These are the activations of a small neural network, seen along a few directions. Each row is one input.
In each table, some parts of the input vary, and every possible input appears once, in random order.
A made-up example of a description, with smaller parts first: one of 6 places along a line, together with either a single point or one of 11 places around a ring or (one of 3 separate values, together with one of 8 places around a ring).
Shared parts are said once, and a part with two or three values counts as separate values.

Other details of the inputs shift rows strongly along two fixed directions, in all tables alike. That doesn't count.

Table:
R1: [  9  55  52  -4  45  -7 -19  32   6 -14 -21  -9 -28 -53]
R2: [-19 -29 -54  17 -58   9  11  -3   7  13  32  13  51  36]
R3: [  1 -38 -54  33 -38  12  -1   0  12 -14  27  -7  53  27]
R4: [ 48 -67  96 -57  13  42   0  71  51  18 -63  -2  38 -20]
R5: [  9  29  96 -23  46  -4 -17  24  24   3 -30  28 -51 -49]
R6: [ -2  26  -3  20   0 -47   1 -52 -80 -11   8  -8 -45  25]
R7: [  6 -42  22 -22   7  36  26 -13 -29  21 -16  -3   8  16]
R8: [-39  58 -34  19   5 -17 -29 -80  -8 -24  64  31 -66 -10]
R9: [-33  86  -6   9  38 -21 -42 -17  -1 -22  24 -16 -64 -48]
R10: [-12 -63 -36  15 -46  10  11 -27  12   3  42  21  44  31]
R11: [  7 -21 -62  11 -41  15 -11  -8  -1  18  20  -1  71  24]
R12: [-60  84 -51  53  12 -46  -8 -62 -29 -22  70  11 -51 -26]
R13: [  1 -29 -32  10 -34   3   3  11  11  23   5  15  69  22]
R14: [ -6  65  76 -38  33  10 -16  48  45   1 -28  12 -57 -21]
R15: [-22  53  24   0  53 -30  11 -28 -69 -11  11   7 -65   0]
R16: [-14  60  35  16  51 -34 -14   7   4 -12  -4  10 -34 -43]
R17: [ -6 -61 -42  13 -26  18  18 -22 -51  -4  14  -7  44  39]
R18: [ 36 -25  14  -8  13  -8  48  74  37   1 -83 -26   2  -3]
R19: [ 72 -30  30 -29  -8 -13  62  68  54 -14 -88 -50  -5  11]
R20: [ 15 -53  45 -50   2  33 -21  39  49   7 -30  -5  20  -1]
R21: [-19   4 -72   3 -37   9 -33 -15   4   7  28  -1  31  21]
R22: [ 28 -62 -44  11 -27  30  20 -45 -47  35  20 -13  35  23]
Description of these inputs: either one of 2 separate values or one of 5 places along a line or (one of 3 separate values, together with one of 5 places around a ring).

Table:
R23: [-13  41 -10  12  16 -22   4 -37 -34   0  13   2 -41 -11]
R24: [  3 -15   4  -4  -6  10  -7   3   2   5   3   1  19   3]
R25: [ -4 -13  -8   4  -7  -1  -3  -1   7   0   7   6  16   4]
R26: [  3 -16  -8  -6 -10  10   4   3   7   3  -2  -1  12  10]
R27: [  9 -14  -1  -9  -8  10  -2   4   5   4  -4  -5  10   7]
R28: [-17  42 -11   7  10 -20  -8 -28  -4 -10  13   5 -38 -13]
R29: [ -2 -13  -1   2 -10   5   0   5   9   3   7   7  16   7]
R30: [-13  40 -14   9  13 -14 -10 -30  -7  -8  18   3 -40 -18]
R31: [  0 -16  -5   4  -7   7  -4  -1   5   1   6   2  16  -3]
R32: [  3 -13  -9   0 -16   5   6   3  11   1   1   1  10  11]
R33: [ 3 -8 -7  4 -7 -3  0 11  8 -1 -3 -1 17  3]
R34: [ 10 -15 -13   9  -3  -3  15 -10 -16  -4  -1  -6  11  11]
R35: [-16  38  -1   8  18 -21   3 -26 -28 -11  12  -1 -46  -9]
R36: [ 20  27 103 -45  48  10  -7  69  29   4 -56  -7 -37 -35]
R37: [ -2 -16   2  -4  -4  12  -2   6   5   4   2   5  18   4]
R38: [  1  -6  -7   5 -12   1   2  11   7   1   1   0  17   7]
R39: [ 0 -8 -7  0 -5  7  1 11  3  3 -2 -1 17  5]
R40: [ 10 -23   5  -3  -4   4   9   3 -15   4 -12  -3   6  15]
R41: [  4 -11 -11   8  -6   3  -2   6   5   1  -1  -6  18   0]
Q: Describe the family of inputs behind these rows.
A: either one of 4 separate values or (one of 3 separate values, together with one of 5 places around a ring)
Q: Which of the alternatives is R24?
A: one of 3 separate values, together with one of 5 places around a ring
Q: Change only the place on the ring of 5 in R25. List by row number the other rows that result.
A: R24, R29, R31, R37
Q: Change only the choice among 3 separate values in R41. List by row number the other rows that result.
A: R30, R31

Table:
R42: [ 20 -15  71  -9  17   5  49  69  37  12 -53  -2  14  -2]
R43: [-65  84 -24   6 -18 -39 -36 -27  41 -40  62  26 -71   8]
R44: [ 66 -59  70 -41   3  21  19  70  50  -6 -69 -31   4 -15]
R45: [  9 -69  81 -67  12  62   4  76  22  17 -42 -14  15  -2]
R46: [ 14  -3  45 -40   6  40 -21  59  18  25 -38  -7  11 -11]
R47: [ 31 -36 -42  23 -22  -1   7  24  15  -2 -21 -33  49  11]
R48: [-19  88 -45  -7  18 -16  -7 -57 -35  -1  19  -2 -73  -7]
R49: [  4 -35  16 -30 -49   0  14  73  70 -36 -30   5 -15  41]
R50: [-24  91 -44  17  27 -23 -48 -47  -2 -23  37   0 -43 -42]
R51: [ 18   2  45 -35   8  18   1  56  59  24 -35  16  25 -23]
R52: [-29  92 -42  34  14 -49   3 -35 -23   1  19  10 -57 -28]
R53: [ -4 -22 -90  18 -49   8  10 -31 -31  19  14 -19  39  37]
R54: [  4 -23 -76  23 -41 -15  13 -34 -36   5   9 -10  52  42]
R55: [ 17 -62 -87  37 -37 -12  14 -51 -14 -16  21 -13  43  23]
R56: [ 37 -37 -47   7 -15   4  10  11  27  -8 -22 -25  51  20]
R57: [ 12  90 106 -27  70 -36  -9  60 -14  -6 -61 -12 -87 -43]
R58: [-34 -40 -64  38 -30   8   6 -36  -3   3  51  20  60  22]
R59: [ 16 -49 -56  23 -54 -15  18 -49 -47  -3  25  -6  38  44]
R60: [ -1 -41  89 -23  27  25  -2  61   1   1 -35   1  18   0]
R61: [-44  60 -22   2  29 -14   6 -65 -50 -12  36  -1 -82  -9]
R62: [-34  58 -34  30  38 -37  -1 -51 -28 -38  32 -14 -69 -32]
R63: [  2 -25 -23  20 -29  11  -4  24  31  33   6   5  63   9]
R64: [  4 -70   5   0 -24   8 -10  -8 -18   4  -3  13  61  20]
R65: [ 28  -7  34 -28   8   7  32  51  50  18 -59  -2  17  -4]
R66: [-21  68 -20  21  15 -20 -43 -69  -5 -24  48  -1 -56 -45]
R67: [-33  75 -10  20   6 -27 -21 -71   1   3  53  35 -57 -39]
R68: [  5 -31  -9  12 -25   6 -19  21 -12  16   3  -8  67  25]
R69: [ 12 -44 -23  27 -14  20  -4  22  15  -7  13 -11  71  11]
R70: [ -2 -43   2  17 -18  13   2  24 -23   2   9   4  70  33]
R71: [  2  99 120 -51  73 -13 -31  46  13  -3 -50   7 -76 -58]
R72: [ 39 -53  63 -23  14  -7  21  37 -11  10 -48  -5   3  15]
R73: [-15  63 -23  -4   6 -11  -2 -79 -41  -5  32   1 -95 -12]
R74: [   9   58  116  -33   78  -24   18   25   34    6  -58   20 -103  -53]
R75: [ 13 -59 -24 -24 -53  47 -11 -16  -4  16  19   3  37  17]
R76: [-25  66   3  14  11 -28 -35 -67 -45 -14  51  20 -54 -16]
R77: [ 54 -46  72 -20  23  19  29 105  38  -6 -68 -32  24  -6]
R78: [-45  59  -7  24  31 -46   5 -53 -68 -25  34   3 -65  -7]
R79: [ -3 -26 -51  44 -29 -18  25 -22 -51  -2  25  -8  48  49]
R80: [ 10 -11  64 -32  20  47  -1  58  15  15 -29   2  13   4]
R81: [  1 -65 -12  11 -15   9  47  16  17   7 -12   1  48  31]
R82: [-49  59 -22  27  39 -21 -34 -49 -19 -34  52   3 -51 -44]
R83: [ -6 -20 -96  44 -45   1 -31 -22  -2  -4  41 -20  70  13]
R84: [ -3 -55 -83  38 -34   2 -23 -58  -9 -14  46   4  61  12]
R85: [  14   76  117  -37   62  -19   17   23   37    3  -53   14 -111  -59]
R86: [ 18 -44  61 -51  15  44 -15  26  16  22 -29  13  -3  -3]
R87: [ 34 -55  47 -45  15  25  24  24  10  22 -42  -8  -9  19]
R88: [  1 -57  -5   8 -22  12   4  -7  29  21   0  27  53   9]
R89: [-45  86 -17  38  22 -28  -8 -33 -19  -2  56  37 -45 -34]
R90: [-11 -18 -97   6 -54  31 -20 -44 -18  16  40   5  53  34]
R91: [ 17 -51 -30  -2 -31  31  38  17 -21  10  -1 -13  46  46]
Q: Describe the family of inputs behind these rows.
A: one of 2 separate values, together with either a single point or (one of 4 separate values, together with one of 6 places around a ring)
Q: Changing only the choice among 2 separate values turns R47 into R83. The same change can be made to R49. Which row results?
A: R43
Q: Change only the choice among 2 separate values in R44. List by row number the other rows that result.
A: R66
Q: Change only the choice among 2 separate values in R57. List by row number the other rows that result.
A: R68
Q: Change only the choice among 4 separate values in R45. List by row number the other rows that result.
A: R58, R60, R82

Table:
R92: [  -1   72   60  -33   42   -4  -16   -7   -3   -1  -16   -1 -105  -27]
R93: [  7 -67 -50  17 -72  31  -6  39  76   9  18   0 100  32]
R94: [  4  -1 114 -44  36  16   2  65  14  -5 -47  11 -24 -20]
R95: [ 15 -70 -23   3 -38  28   3   4 -15  21  11  11  90  29]
R96: [ 12 -60 -48  27 -32  13   0  15  -8  17   4  -8  94  33]
R97: [-29  28 -51  34  -8 -29  -4 -32 -35 -25  45   9   0   8]
R98: [ 51 -12  85 -66  23  16  13  83  42   1 -90 -24  -8 -15]
R99: [ -9  36  -4  20  16 -43  13 -21 -20 -25   0   5 -47 -16]
R100: [ 22 -75 -55  16 -45   9  42  10  -7  17 -13 -24  66  42]
R101: [-19  15 -50  21  -2   0 -23 -72 -41  -1  46  -2 -11 -13]
R102: [-30  66  -1  22  27 -46   5 -69 -34 -14  32  18 -82 -14]
R103: [ 38 -32 106 -54  35  27  35  73  27  20 -72  -9 -25   1]
R104: [-51  69 -12   5  14  -4 -42 -31  36  -5  48  29 -50 -28]
R105: [-11  30 -71  33   3 -15 -21 -58 -32 -10  32 -14   0 -12]
Q: Changing only one part turns R94 into R97. The same change can be made to R101. Which row results?
A: R105
Q: Describe the family of inputs behind these rows.
A: one of 2 separate values, together with either a single point or one of 6 places around a ring
Q: Change only the choice among 2 separate values in R99. List by row number the other rows that result.
A: R102
